These are the activations of a small neural network, seen along a few directions. Each row is one input.
In each table, some parts of the input vary, and every possible input appears once, in random order.
A made-up example of a description, with smaller parts first: one of 3 separate values, together with either a single point or one of 11 places around a ring or (one of 4 places along a line, together with one of 8 places around a ring).
Shared parts are said once, and a part with two or three values counts as separate values.

Other details of the inputs shift rows strongly along two fixed directions, in all tables alike. That doesn't count.

A family of inputs:
x1: [ 12   0  -9  33  10  22 -27   3  -3 -16  27]
x2: [-11   6  12 -27 -19 -15  24  -3  -9   9 -34]
x3: [ 29  34   2 -11  -3 -21 -10 -25 -39  -1  16]
x4: [ 23  19 -13 -50 -16 -50 -25 -15  -8   1   2]
x5: [  5  -6  -5  44  15  29 -30  -5   9 -13  30]
x6: [ 20  13  -1  -6   6  -7   1   2 -12  -3  13]
x7: [ 18  13  -3  31   9   9 -34 -18 -18 -16  37]
x8: [ -5  15   8 -38 -30 -30  29 -14 -29   9 -43]
x9: [ 13  10 -14  36   5   5 -35 -11 -28 -20  21]
x10: [-34 -25   5 -19  -6  11  44  36  39  17 -35]
x11: [-19 -31   3  29  19  27   5  24  43   6  11]
x12: [ -3   7  14 -32 -20 -15  27  -7  -9  13 -34]
x13: [-29 -36  15  20  16  26  19  18  57   7  -2]
x14: [ -1  -2  -6  47  15  29 -35  -1   6 -18  28]
x15: [-45 -45  10 -13   1  20  59  44  70  30 -43]
x16: [  7  21  -5 -29 -24 -27  13  -6 -41  -2 -23]
x17: [  1   4 -10  39   9  18 -28  -8  -4 -17  17]
x18: [  6   2 -14 -74  -6 -36  -4 -25 -29  11 -11]
x19: [ 10  -6   6  31  24  13 -17  -4  14  -9  25]
x20: [ 20  20  -2 -11 -13 -14  -4 -12 -37  -6  15]
x21: [ -8 -17   2  14  20  13  13  20  36   9   7]
x22: [-10   3   4 -15 -13  -7  15   8  -8   9 -21]
Each input here is: either one of 2 separate values or (one of 4 places along a line, together with one of 5 places along a line).

A family of inputs:
x23: [-34 -38  -5 -32  -7  15  39  39  40  18 -22]
x24: [-14 -20  27 -26   7  -5  63  20  70  36 -16]
x25: [ 11  -5  -7  44  28  30 -59 -30 -23 -21  43]
x26: [ 31  40  24 -46 -30 -54   2 -43 -52   4  -4]
x27: [ 40  10 -14  87  58  19 -62 -13  -9 -31  85]
x28: [-28  -5  24 -42 -19 -16  38 -15  29  21 -50]
x29: [ 34  39   0 -41 -31 -37  -4  -9 -31   5   3]
x30: [ 23  26   1 -36 -40 -35 -15 -20 -35  -2 -14]
x31: [-42  -7  24  28 -17  24  83  45  20  16 -58]
x32: [-19  -9  10 -52 -33 -25  41  22  31  23 -37]
x33: [-27 -23  13 -21  20  -8  59  30  48  25 -31]
x34: [ -8 -34 -18  34  30  52 -19  38  46  -8  40]
x35: [ 25  27 -13 -57 -40 -31  -7 -23 -74  -2 -16]
x36: [-31 -33  31 -24  -4  -1  43   9  61  23 -40]
x37: [-36 -58   2  67  54  46  -8  29  79 -10   8]
x38: [ 32  34 -19  30 -14  -3 -81 -42 -42 -35  36]
x39: [-44 -29 -14 -14  -4  -2  27  35  39  14 -48]
x40: [ 36  30  -7  38  21 -18 -57 -35 -59 -33  47]
x41: [  2 -29 -20  42  35  49 -17  35  44  -6  53]
x42: [ 22  41  19 -44 -32 -48  -8 -50 -54   8 -18]
x43: [-17 -29  12 -24  19  15  58  22  45  32  -5]
x44: [ 35  38   9 -58 -14 -34  14 -34 -69  11   2]
x45: [  5  22 -19 -46 -33 -17  -9 -26 -54  -4 -22]
x46: [ 17  -1 -30  73  30  18 -73   7  -9 -42  60]
x47: [ 19  12  20  -6   6 -11   0 -13   9   5  16]
x48: [-47 -33   9  -9  15  -1  40  19  46  21 -48]
x49: [-27 -27  -9 -15  11  -1  59  58  63  27 -24]
x50: [ 28   7 -30  70  37  20 -69  13  -6 -37  66]
x51: [ -9 -15  -9  33   1  21 -39   6  33  -9  15]
x52: [-21 -53   2  50  44  58 -19  11  52  -9  26]
x53: [ 46  52  -2 -51 -37 -52   7 -16 -47  11   6]
x54: [ 29  65  33   1 -61 -22  29 -23 -79   4 -27]
x55: [ 25  30   9 -55 -21 -37   9 -38 -73   5  -3]
x56: [  1  26  19   9 -35  22  44   2 -55   4 -23]
x57: [-48 -37   9 -26   7  24  43   5  44  20 -42]
x58: [ 11   7 -21  13  -1 -11 -33   0 -26 -21   2]
x59: [-11  14 -20 -23 -19 -24   0  -5 -23  -5 -36]
x60: [ 12   5 -17  86  46  27 -84 -33 -16 -46  51]
x61: [-23 -41 -23  45  23  54 -38  20  38 -13  26]
What do these inputs look like to the network? -> one of 3 separate values, together with either a single point or (one of 2 separate values, together with one of 6 places along a line)
Changing only the choice among 3 separate values turns x42 into x48. The same change can be made to x53. Which row results? -> x49
List by row number the other rows that have the choice among 3 separate values in common with x56. -> x23, x25, x34, x35, x41, x43, x44, x45, x52, x55, x57, x61
Change only the choice among 2 separate values in x49. List by row number the other rows that result. -> x27
Change only the choice among 2 separate values in x38. List by row number the other rows that result. -> x28
